These are the activations of a small neural network, seen along a few directions. Each row is one input.
In each table, some parts of the input vary, and every possible input appears once, in random order.
A made-up example of a description, with smaller parts first: one of 2 separate values, together with either a single point or one of 11 places around a ring or (one of 4 places along a line, together with one of 8 places around a ring).
Shared parts are said once, and a part with two or three values counts as separate values.
(in the rows, 128 means zero)

Other details of the inputs shift rows strongly along three fixed directions, in all tables alike. That doesn't count.

Rows:
r1: [177  96  61 101 195 146  60 111 161 171 130 133]
r2: [128 160  74 106 103 142 131 140 120 138 165 124]
r3: [135  39  94 157 156 163  56 182 190 158  57 104]
r4: [134 141  72 103 108 124 140 132  94 120 160 119]
r5: [145 143  77 104 104 133 140 131  94 116 157 114]
r6: [194  75  65 100 191 147  61  97 118 158 132 110]
r7: [117 166 185 128 144  84 153  95  94 106 153 131]
r8: [ 88  75 103 150  59 147 144 196 127 102  74 113]
r9: [187  66  67  98 188 163  64  83 122 162 127 122]
r10: [ 83  97 106 146  69 165 140 213 158 109  81 117]
r11: [120 195 192 135 133 111 138 106 128 116 160 133]
r12: [128 185 182 141 141  86 160 108 133 118 159 145]
r13: [101  97 106 158  64 156 148 210 158 112  81  98]
r14: [108 162 183 126 141 104 167  74 101 112 142 141]
r15: [187  73  62 107 196 158  71  80 125 172 124 108]
r16: [118 181 185 141 132  91 149 102 129 125 164 155]
r17: [167  94 169 118 226  90  80  51 132 175 121 142]
r18: [134  57 200 190 176 117  80 137 197 143  46 138]
r19: [151 149  80 105 105 146 150 143 126 124 161 139]
r20: [126 158 195 114 132  97 169  86  96 123 143 142]
r21: [125   8  84 156 156 163  72 148 157 163  45 105]
r22: [139 164  81 101 113 151 137 150 127 122 162 117]
r23: [133 181 193 137 126 107 151 100 127 119 160 155]
r24: [ 83  67 105 153  65 153 154 192 116 107  74 111]
r25: [124  40 197 191 185 110  79 122 153 144  43 112]
r26: [176 120 180 133 207 117  65  63 165 156 125 147]
r27: [133 158  85  98 101 162 127 142 122 126 165 134]
r28: [128 156  78  99  99 151 131 136 123 131 161 137]
r29: [ 65 102 212 177 101  98 156 162 125  94  70 123]
r30: [103  91 108 170  53 159 140 209 148 125  90 106]
r31: [136 156  72 105 111 133 145 143 130 128 164 122]
r32: [ 79 101 107 159  64 159 128 212 151 123  91 105]
r33: [139 128  81  99 108 146 151 125  85 117 153 127]
r34: [125 153  74 105 101 137 134 137 127 134 168 133]
r35: [136  59 200 187 176 114  70 130 164 140  33 113]
r36: [118 188 186 123 140 102 153 102 135 110 148 152]
r37: [133 161  73 101 113 138 141 146 126 131 160 123]
r38: [132 130  76  93 107 125 156 128  89 145 158 117]
r39: [137 151  76 116 101 135 138 141 121 140 173 130]
r40: [152 154  78 113 107 140 149 146 125 127 164 124]
r41: [123 190 192 122 141 113 149 109 134 105 150 148]
r42: [128 139  70  98 109 124 140 130  96 119 159 130]
r43: [118 181 181 131 141  82 151  98 103 112 144 137]
r44: [109 191 184 126 148  98 148 112 136 112 155 149]
r45: [ 85  92  99 154  68 147 147 210 160 116  82 114]
r46: [128  65 207 184 164 135  64 134 189 147  41 130]
r47: [122 158  74 103 103 141 131 140 123 136 164 135]
r48: [170  95  63 104 188 154  43 111 158 175 141 133]
r49: [142 137  80  96 101 140 142 129  95 112 153 129]
r50: [116 183 188 130 129 101 146  95 134 115 157 151]
r51: [ 90  91 103 150  64 155 148 206 161 110  80 116]
r52: [192  90  65 112 178 157  52 105 158 174 135 116]
r53: [ 64 104 213 187  98 107 161 152 126 102  72 109]
r54: [131 131  77  97 107 156 157 115  92 125 148 123]
r55: [123 182 181 137 141  86 160 108 134 118 158 155]
r56: [ 64 100 216 179  94 116 161 147 127  95  68 122]
r57: [122 134  71 105 114 141 155 118  93 132 154 113]
r58: [117 157 190 114 134  90 169  84  98 124 145 145]
r59: [130 131  79  92 108 137 144 128  90 112 156 129]
r60: [139 132  84  92 107 143 144 130  87 111 155 126]
r61: [188  97  68 111 179 160  49 107 153 175 131 117]
r62: [140 146  80  95 103 143 142 134  97 117 146 133]
r63: [158 100 168 130 227 102  74  46 131 155 125 139]
r64: [ 73 115 212 176  94 106 153 160 135  95  60 132]
r65: [131 155  74 109 101 137 135 138 125 135 169 122]
r66: [143 163  79 102 109 147 142 145 125 126 157 118]
r67: [160 127 178 130 212 119  58  70 164 155 130 151]
r68: [128 163 194 123 134  90 168  88  95 126 146 127]
r69: [141 157  80  94 107 153 143 143 125 122 153 133]
r70: [ 85 124 217 179  93 117 160 169 165  95  70 129]
r71: [127 165 188 136 142  96 160  89  90 108 148 127]
r72: [111 161 182 130 148  88 159  87  93 111 151 142]
r73: [172 102 175 136 220 112  76  49 129 151 121 121]
r74: [123 180 189 137 128  99 150  99 130 121 161 158]
r75: [ 81  86  99 151  67 141 143 204 127 113  70 114]
Description of these inputs: one of 5 places around a ring, together with either a single point or one of 6 places along a line or (one of 2 separate values, together with one of 4 places along a line).
The inputs of r7 and r60 match in every part but the place on the ring of 5. If r39 is changed in the same way as r7 into r60, which row does it become?
> r23
Which other rows does r74 become when the choice among 2 separate values takes its other values? List them by row number.
> r18
Which other rows does r41 become when the place on the ring of 5 takes its other values? List them by row number.
> r3, r10, r22, r44
A walk changes only the place on the line of 6. It starts at r21 and steps to r63. List the rest of the walk in order.
> r72, r29, r42, r75
Which other rows does r23 become when the place on the line of 4 takes its other values? List them by row number.
> r26, r27, r46

Rows:
r76: [ 99 194 198 121 138  88 164 100 125 104 155 153]
r77: [135  93 122 120 175 126  89 111 149 143 110 136]
r78: [161 147  38  61 119 162 140 100  87 133 188 138]
r79: [148  80  16 112 112 162 101 178 143 161 125 118]
r80: [157 107 133 130 156 154  78 111 165 145 118 138]
r81: [ 92 183  94  99  76 135 179 159 108 105 168 141]
r82: [179 191 133 102 188 106 116  60 117 149 197 133]
r83: [117 202 201 146 131  92 160 104 123 116 162 127]
r84: [170 102 129 127 167 136  88 117 144 137 109 121]
r85: [100 101 101 139  57 178 140 195 147 116  96 120]
r86: [ 94  95  84 147  68 137 151 198 139 125  92 115]
r87: [ 88  83  87 148  69 136 152 194 125 125  96 114]
r88: [114 180 203 126 127 106 175  86 106  99 151 154]
r89: [112 193  97 122  67 137 173 157 111 113 180 111]
r90: [156  94 123 136 171 124  96 111 141 151 116 107]
r91: [104 119 208 165 114 132 134 143 157 113  82 138]
r92: [104 123 200 181 124 111 139 152 149 124  86 111]
r93: [106 177  92 107  71 115 187 158 107 114 173 132]
r94: [160  87 126 131 164 133  88 104 121 134 108 119]
r95: [148  82  16 113 109 163  96 177 146 161 128 118]
r96: [102 114 203 162 116 126 142 135 150 110  72 135]
r97: [100 106 206 159 117 124 143 135 146 108  77 133]
r98: [148  91 120 131 170 110  95 114 148 154 117 131]
r99: [110 109 204 167 120 113 137 144 138 100  78 117]
r100: [147  83 131 118 159 144  90  94 124 149 106 133]
r101: [151  88 120 140 169 124  93 102 126 152 115 108]
r102: [ 91  84  87 151  71 137 154 196 130 123  98 116]
r103: [103 119 195 179 124 106 143 144 145 120  79 109]
r104: [167 110 130 134 164 142  78 119 149 140 115 123]
r105: [123 186 101 107  66 143 176 159  98  95 168 124]
r106: [140  84 121 130 167 111  89 106 127 162 115 129]
r107: [180 171 132  89 184 109 119  52  91 127 186 139]
r108: [119 193 200 139 134  86 171 101 117 113 157 125]
r109: [144 168 130  80 188 101 114  48  94 143 184 154]
r110: [162  71  21 107 112 179 103 163 117 135 118 105]
r111: [ 94 126 195 182 114 102 125 154 168 126  95 133]
r112: [111 166 104 101  65 134 180 141  68  98 163 117]
r113: [100 108 196 183 126 107 146 141 136 118  86 110]
r114: [159  96 131 119 163 148  93 109 153 144 108 136]
r115: [166 170 131  95 184  98 120  46  86 151 191 126]
r116: [152 147  30  75 125 126 137 107  84 144 197 134]
r117: [153  91 121 139 172 125  96 105 130 153 115 109]
r118: [127 206 206 139 124 103 150 103 123  97 160 139]
r119: [132  91 119 122 178 127  89 105 138 145 110 137]
r120: [150  84 128 123 161 145  93  96 129 142 106 135]
r121: [170 106 130 131 168 140  86 120 143 140 111 124]
r122: [150 107 123 139 166 119  82 121 162 160 123 135]
r123: [ 92 185  93 100  72 136 175 158 112 105 170 141]
r124: [ 80 109  91 144  65 161 129 201 156 117 102 123]
r125: [126 193 200 132 128  95 167  98 107  94 143 137]
r126: [ 86 170  93 101  78 129 186 148  94  99 166 139]
r127: [ 73  85  89 137  73 150 144 186 121 113  89 119]
r128: [159 100 133 123 163 151  91 112 153 146 110 139]
r129: [ 81 125 197 167 123 115 124 151 164 116  87 139]
r130: [146 164  28  62 131 144 133 112 105 135 187 142]
The inputs of r92 and r128 match in every part but one. If r90 is changed in the same way as r92 into r128, which row does it become?
> r97
What is each input in this table made of?
> one of 5 places around a ring, together with one of 11 places along a line
A walk changes only the place on the line of 11. It starts at r124 and steps to r129. List the rest of the walk in order.
> r123, r81, r76, r130, r77, r126, r119, r127, r109
Which other rows does r116 become when the place on the line of 11 takes its other values? List them by row number.
> r79, r86, r87, r93, r95, r98, r102, r106, r111, r122

Rows:
r131: [133 185 190 128 168  93 144  80 149 130 161 157]
r132: [141 129 135 126 185 112  80  92 159 164 140 150]
r133: [115  90  76 144  99 154 137 179 137 134 100  95]
r134: [123 165 102  93 121 113 177 107  88 110 170 137]
r135: [130 189 117  91 107 135 155 123 124 124 175 147]
r136: [ 99 148 226 164 127 105 149 128 134 112  95 118]
r137: [ 82 159 132 145  72 106 164 176 121 103 137 126]
r138: [125  92  76 143  95 145 128 193 149 125 103 112]
r139: [131  64 168 162 131 132 104 143 145 142  62 118]
r140: [128 165 111  83 116 125 164 110  84 110 161 137]
r141: [159 100  50  85 137 171 105 114 104 128 139 127]
r142: [175 122  52  99 131 166  91 136 127 131 152 126]
r143: [144 123 135 133 191 108  85  87 135 160 137 122]
r144: [ 94  67 161 161 148 109 105 137 140 132  67 125]
r145: [172 102  55  98 124 170 104 115 107 143 149 123]
r146: [ 88 159 147 138  60 153 167 168 138  95 127 137]
r147: [122  78 165 170 137 151  94 141 158 128  66 103]
r148: [ 96 135 133 145  66 119 191 159 108 109 128 120]
r149: [178 124 135 119 184 120  78 103 148 145 127 135]
r150: [126 162 192 133 160  74 137  69 105 136 164 145]
What is each input in this table made of?
> one of 4 places along a line, together with one of 5 places along a line
The inputs of r136 and r133 match in every part but the place on the line of 4. If r140 is changed in the same way as r136 into r133, which row does it become?
> r134
Which other rows does r150 become when the place on the line of 5 takes its other values? List them by row number.
> r132, r137, r143, r144
Which other rows does r146 become when the place on the line of 4 takes its other values? List them by row number.
> r131, r132, r135
Which other rows does r150 become when the place on the line of 4 takes its other values? List them by row number.
> r139, r145, r148
